These are the activations of a small network on made-up records, seen along a few directions, one row for each record.
Each row is followed by the record's values for the fields Telo, Bilo, Goful, Gupeb, Mapo.
A field that a record lacks is left out.
Other fields move the rows too, some of them a lot.
(in the rows, 500 means zero)
Random noise pushes rows far along 10 fixed directions. That doesn't count. These rows show it; they differ only by the noise:
[469 336 562 312 537 427 419 382 486 155 429 576 289 515 606 627 347 521
 606 484 477 359 291 285 653 566]
[442 480 436 565 501 430 480 481 460 428 586 477 583 643 609 494 508 416
 541 635 476 512 436 654 503 495]
[315 621 485 377 391 590 506 391 588 737 523 400 517 465 510 358 533 677
 306 517 531 679 488 398 557 447]
[551 406 508 452 464 490 680 474 577 710 299 512 411 370 274 337 492 568
 382 577 484 508 518 582 541 623]
[419 174 306 530 396 488 491 210 664 612 471 398 404 540 465 382 461 445
 398 573 558 551 369 542 665 562]
[364 826 276 574 542 382 392 607 610 610 584 492 593 685 402 406 462 591
 597 727 459 381 489 538 542 524]
[438 403 471 416 383 487 523 376 475 489 512 483 476 514 572 410 445 485
 423 527 487 535 338 475 568 557]
[510 494 400 426 419 521 297 303 735 535 575 576 326 501 494 617 276 573
 578 423 583 428 488 224 656 586]
[606 488 295 687 513 478 341 500 627 485 639 580 382 629 523 676 337 366
 698 717 561 300 481 638 481 610]
[552 819 391 304 559 436 481 666 536 701 635 555 407 525 443 505 321 441
 462 530 401 389 416 453 624 597]
[386 380 466 735 452 386 594 468 452 398 402 420 716 672 394 274 671 568
 495 670 470 500 470 736 464 566]
[504 725 427 496 301 449 435 536 471 491 590 606 558 570 460 380 344 585
 544 519 460 344 352 362 497 696]

[484 338 763 390 403 664 433 270 627 388 406 530 380 379 538 617 492 761
 440 246 609 613 611 159 576 517] | Telo=z2 Bilo=j1 Goful=u1 Gupeb=b1
[587 472 353 428 619 345 621 571 550 686 484 532 423 523 412 476 389 298
 505 714 403 449 479 764 611 559] | Telo=z2 Bilo=j2 Goful=u1 Gupeb=b1
[330 482 301 332 450 333 516 286 668 680 352 502 516 451 402 279 409 572
 514 589 486 595 477 407 673 433] | Telo=z1 Bilo=j1 Goful=u1 Gupeb=b1
[696 441 438 621 508 328 520 516 514 436 475 616 511 548 291 477 401 395
 641 426 494 332 547 574 519 680] | Telo=z1 Bilo=j2 Goful=u1 Gupeb=b1
[272 640 514 460 563 495 348 341 776 564 435 458 525 536 421 515 536 831
 548 483 582 623 720 261 619 372] | Telo=z2 Bilo=j1 Goful=u1 Gupeb=b1
[549 565 454 419 457 652 402 496 581 613 640 485 277 458 523 632 371 501
 412 471 548 427 414 361 549 570] | Telo=z2 Bilo=j2 Goful=u2 Gupeb=b3
[378 556 492 492 654 500 389 432 604 580 720 352 698 661 670 632 636 430
 443 375 496 774 713 554 633 239] | Telo=z2 Bilo=j1 Goful=u1 Gupeb=b3
[442 425 270 671 235 365 529 316 468 610 579 464 777 618 455 179 511 404
 476 509 520 587 420 635 481 561] | Telo=z1 Bilo=j1 Goful=u1 Gupeb=b1
[446 599 486 758 474 656 439 516 618 665 510 460 550 521 511 522 615 641
 531 675 637 573 695 653 296 457] | Telo=z2 Bilo=j1 Goful=u1 Gupeb=b2
[470 548 762 363 597 589 391 422 513 366 635 546 524 493 836 831 506 527
 571 393 559 745 728 425 488 280] | Telo=z2 Bilo=j1 Goful=u1 Gupeb=b1
[441 597 398 425 494 433 605 481 610 826 365 453 489 416 253 236 495 591
 375 484 488 562 527 486 567 550] | Telo=z1 Bilo=j2 Goful=u2 Gupeb=b2
[366 601 429 479 525 260 336 319 531 406 726 556 855 711 810 581 446 352
 733 456 482 774 697 538 571 242] | Telo=z1 Bilo=j1 Goful=u1 Gupeb=b1
[414 229 413 520 632 464 476 369 611 466 439 380 516 549 521 530 605 412
 485 477 484 579 528 531 659 355] | Telo=z2 Bilo=j2 Goful=u1 Gupeb=b3 Mapo=p1
[556 281 696 462 494 551 684 429 469 557 249 567 511 288 579 463 582 493
 492 497 526 707 652 624 379 437] | Telo=z2 Bilo=j1 Goful=u1 Gupeb=b2
[580 549 441 541 725 427 543 644 520 597 533 367 517 561 214 458 628 413
 379 263 450 439 568 546 630 514] | Telo=z1 Bilo=j2 Goful=u1 Gupeb=b3 Mapo=p1
[487 708 365 322 513 412 560 673 362 626 698 496 656 566 649 458 459 265
 440 606 318 541 383 621 576 398] | Telo=z2 Bilo=j1 Goful=u1 Gupeb=b3 Mapo=p3
[347 713 406 399 679 271 581 635 435 548 520 417 649 658 443 341 564 455
 472 619 356 532 460 659 610 423] | Telo=z1 Bilo=j2 Goful=u1 Gupeb=b1
[509 338 447 524 574 478 521 479 494 382 426 490 266 503 470 578 444 453
 552 734 543 363 370 631 485 556] | Telo=z1 Bilo=j2 Goful=u2 Gupeb=b1
[542 459 714 475 589 540 636 628 371 386 420 483 471 485 518 535 608 525
 421 517 450 508 503 619 450 537] | Telo=z2 Bilo=j1 Goful=u1 Gupeb=b1
[550 505 318 305 335 440 579 500 401 713 685 473 573 507 542 315 376 238
 296 393 352 525 239 472 675 574] | Telo=z2 Bilo=j1 Goful=u1 Gupeb=b3 Mapo=p3
[371 550 435 457 550 648 404 437 573 664 698 366 499 531 755 654 563 433
 412 596 559 722 568 580 501 255] | Telo=z2 Bilo=j1 Goful=u1 Gupeb=b3
[512 606 585 542 569 477 470 554 539 459 530 539 523 563 476 590 497 575
 567 528 506 491 629 523 486 518] | Telo=z2 Bilo=j2 Goful=u2 Gupeb=b1
[557 495 586 438 343 647 457 477 442 439 648 489 355 516 557 553 411 544
 348 394 524 415 304 354 535 684] | Telo=z2 Bilo=j1 Goful=u1 Gupeb=b1
[494 595 362 304 618 461 548 669 385 649 648 441 435 558 697 476 440 208
 387 578 364 493 256 648 600 478] | Telo=z2 Bilo=j1 Goful=u1 Gupeb=b2 Mapo=p3
[513 384 710 447 466 589 757 489 467 676 235 553 566 248 518 418 635 572
 435 615 507 752 721 676 336 388] | Telo=z2 Bilo=j2 Goful=u1 Gupeb=b3
[317 453 415 332 678 596 482 419 620 736 544 299 301 485 631 545 553 443
 311 577 546 692 452 556 623 327] | Telo=z2 Bilo=j2 Goful=u2 Gupeb=b2
[351 544 455 413 430 292 553 464 492 442 370 513 830 564 390 220 577 610
 516 400 334 544 495 329 675 442] | Telo=z2 Bilo=j1 Goful=u1 Gupeb=b3 Mapo=p3
[710 520 716 488 347 586 661 550 384 632 498 656 637 313 591 527 479 424
 481 418 485 668 697 615 305 514] | Telo=z2 Bilo=j2 Goful=u1 Gupeb=b3
[454 385 741 533 671 583 570 591 287 179 464 427 458 508 708 712 691 487
 517 650 524 561 512 715 327 328] | Telo=z1 Bilo=j2 Goful=u1 Gupeb=b3
[580 367 476 450 435 567 393 430 505 359 584 542 355 506 611 634 378 416
 522 405 510 378 342 347 581 586] | Telo=z2 Bilo=j1 Goful=u1 Gupeb=b3
[485 556 497 312 666 381 440 473 594 489 512 550 474 499 535 627 407 446
 593 419 443 551 596 388 665 391] | Telo=z2 Bilo=j2 Goful=u2 Gupeb=b3
[538 378 410 453 628 362 548 421 587 585 411 521 519 434 444 526 475 353
 586 511 478 595 644 599 574 368] | Telo=z1 Bilo=j2 Goful=u2 Gupeb=b3 Mapo=p1
[401 335 401 510 540 465 371 368 581 361 524 451 395 634 589 531 453 472
 548 508 525 426 346 421 638 541] | Telo=z2 Bilo=j2 Goful=u1 Gupeb=b2
[594 703 515 629 407 474 417 571 456 529 703 586 686 616 581 508 435 434
 577 372 496 507 578 522 408 598] | Telo=z2 Bilo=j2 Goful=u2 Gupeb=b2
[681 249 501 639 231 644 507 307 534 619 508 609 423 356 603 517 370 386
 517 469 636 560 513 556 337 639] | Telo=z2 Bilo=j2 Goful=u2 Gupeb=b2
[458 634 486 621 349 840 464 627 407 645 689 363 335 514 639 505 556 561
 272 661 601 434 278 585 289 609] | Telo=z2 Bilo=j2 Goful=u1 Gupeb=b2
[510 346 526 500 353 598 618 470 395 504 377 538 437 356 597 434 499 472
 472 674 515 517 385 592 348 522] | Telo=z2 Bilo=j2 Goful=u2 Gupeb=b3
[686 581 501 639 562 413 604 610 640 680 285 718 540 370 307 535 440 529
 745 747 510 459 846 737 341 530] | Telo=z2 Bilo=j1 Goful=u1 Gupeb=b1
[497 394 605 250 643 561 603 532 454 561 437 444 311 401 628 537 512 398
 341 424 447 589 401 504 599 468] | Telo=z2 Bilo=j2 Goful=u1 Gupeb=b2
[506 375 244 469 479 433 459 343 649 679 512 438 446 459 330 417 438 393
 461 403 535 504 480 408 659 458] | Telo=z1 Bilo=j2 Goful=u2 Gupeb=b3 Mapo=p3

Here are new rows. What are their fields?
[292 280 659 536 639 526 607 403 529 449 279 308 652 483 454 397 834 659
 367 415 498 753 662 523 547 279] | Telo=z2 Bilo=j2 Goful=u2 Gupeb=b3 Mapo=p1
[571 443 400 505 328 390 309 300 520 302 671 591 514 610 532 528 294 429
 622 249 545 392 379 251 617 634] | Telo=z1 Bilo=j1 Goful=u1 Gupeb=b1
[659 387 668 586 318 598 518 506 355 319 595 563 601 486 586 592 508 459
 476 360 484 481 488 461 416 575] | Telo=z2 Bilo=j1 Goful=u1 Gupeb=b3 Mapo=p3
[566 387 557 410 573 540 417 357 593 529 600 473 402 480 601 664 448 405
 457 251 568 630 584 419 613 449] | Telo=z1 Bilo=j1 Goful=u1 Gupeb=b2
[619 290 637 811 522 574 494 481 603 360 439 480 476 597 309 595 612 631
 518 470 585 392 665 599 468 671] | Telo=z2 Bilo=j2 Goful=u1 Gupeb=b1
[658 309 604 394 461 524 631 477 455 542 458 516 452 401 458 477 479 387
 354 293 436 537 466 482 594 605] | Telo=z2 Bilo=j1 Goful=u1 Gupeb=b3
[534 419 512 466 537 525 390 363 603 537 600 537 460 501 706 674 416 383
 572 406 567 641 611 482 535 423] | Telo=z2 Bilo=j1 Goful=u1 Gupeb=b2
[346 483 336 796 484 486 360 348 660 588 614 330 651 715 419 398 628 570
 483 484 620 589 596 581 506 476] | Telo=z1 Bilo=j2 Goful=u2 Gupeb=b2
[537 452 728 618 583 622 570 568 448 417 523 429 490 534 528 657 656 576
 419 583 548 577 643 713 390 472] | Telo=z2 Bilo=j1 Goful=u1 Gupeb=b1
[606 410 500 564 607 399 566 523 601 481 334 589 376 473 312 560 432 521
 625 692 501 374 596 649 508 596] | Telo=z2 Bilo=j1 Goful=u1 Gupeb=b1
[518 410 428 695 719 427 569 662 561 512 395 359 601 630 216 402 727 480
 437 454 404 389 568 643 614 530] | Telo=z2 Bilo=j1 Goful=u1 Gupeb=b3 Mapo=p1
[543 349 377 614 503 578 501 411 561 710 602 400 549 463 557 549 575 301
 430 500 567 671 608 688 460 350] | Telo=z1 Bilo=j1 Goful=u1 Gupeb=b3 Mapo=p1
[460 356 575 609 591 395 465 445 478 223 512 470 606 688 547 560 585 490
 578 480 480 496 523 586 567 503] | Telo=z2 Bilo=j1 Goful=u1 Gupeb=b1
[305 467 625 500 349 722 527 356 523 576 439 336 446 425 479 375 659 801
 254 468 630 662 480 369 436 472] | Telo=z1 Bilo=j2 Goful=u2 Gupeb=b1
[578 303 486 551 477 403 504 372 502 443 641 418 544 655 421 468 484 362
 384 267 482 520 448 535 679 631] | Telo=z1 Bilo=j2 Goful=u2 Gupeb=b1
[501 685 312 337 419 596 517 568 525 852 620 466 360 412 497 420 388 420
 337 570 487 483 352 473 531 529] | Telo=z1 Bilo=j2 Goful=u1 Gupeb=b3
[441 432 487 613 388 437 549 533 380 276 326 531 597 513 405 319 554 603
 572 589 440 333 334 452 424 592] | Telo=z2 Bilo=j2 Goful=u2 Gupeb=b3 Mapo=p1
[613 467 711 507 619 464 606 645 373 309 350 541 472 474 396 493 582 539
 506 347 457 402 509 516 461 613] | Telo=z1 Bilo=j1 Goful=u1 Gupeb=b2
[581 524 561 489 415 430 480 394 580 533 512 662 582 463 552 578 364 509
 646 513 525 596 697 499 476 497] | Telo=z2 Bilo=j1 Goful=u1 Gupeb=b1
[683 617 497 546 527 621 503 770 485 491 463 583 274 438 336 591 422 540
 515 574 459 147 391 448 443 722] | Telo=z2 Bilo=j2 Goful=u1 Gupeb=b3 Mapo=p1
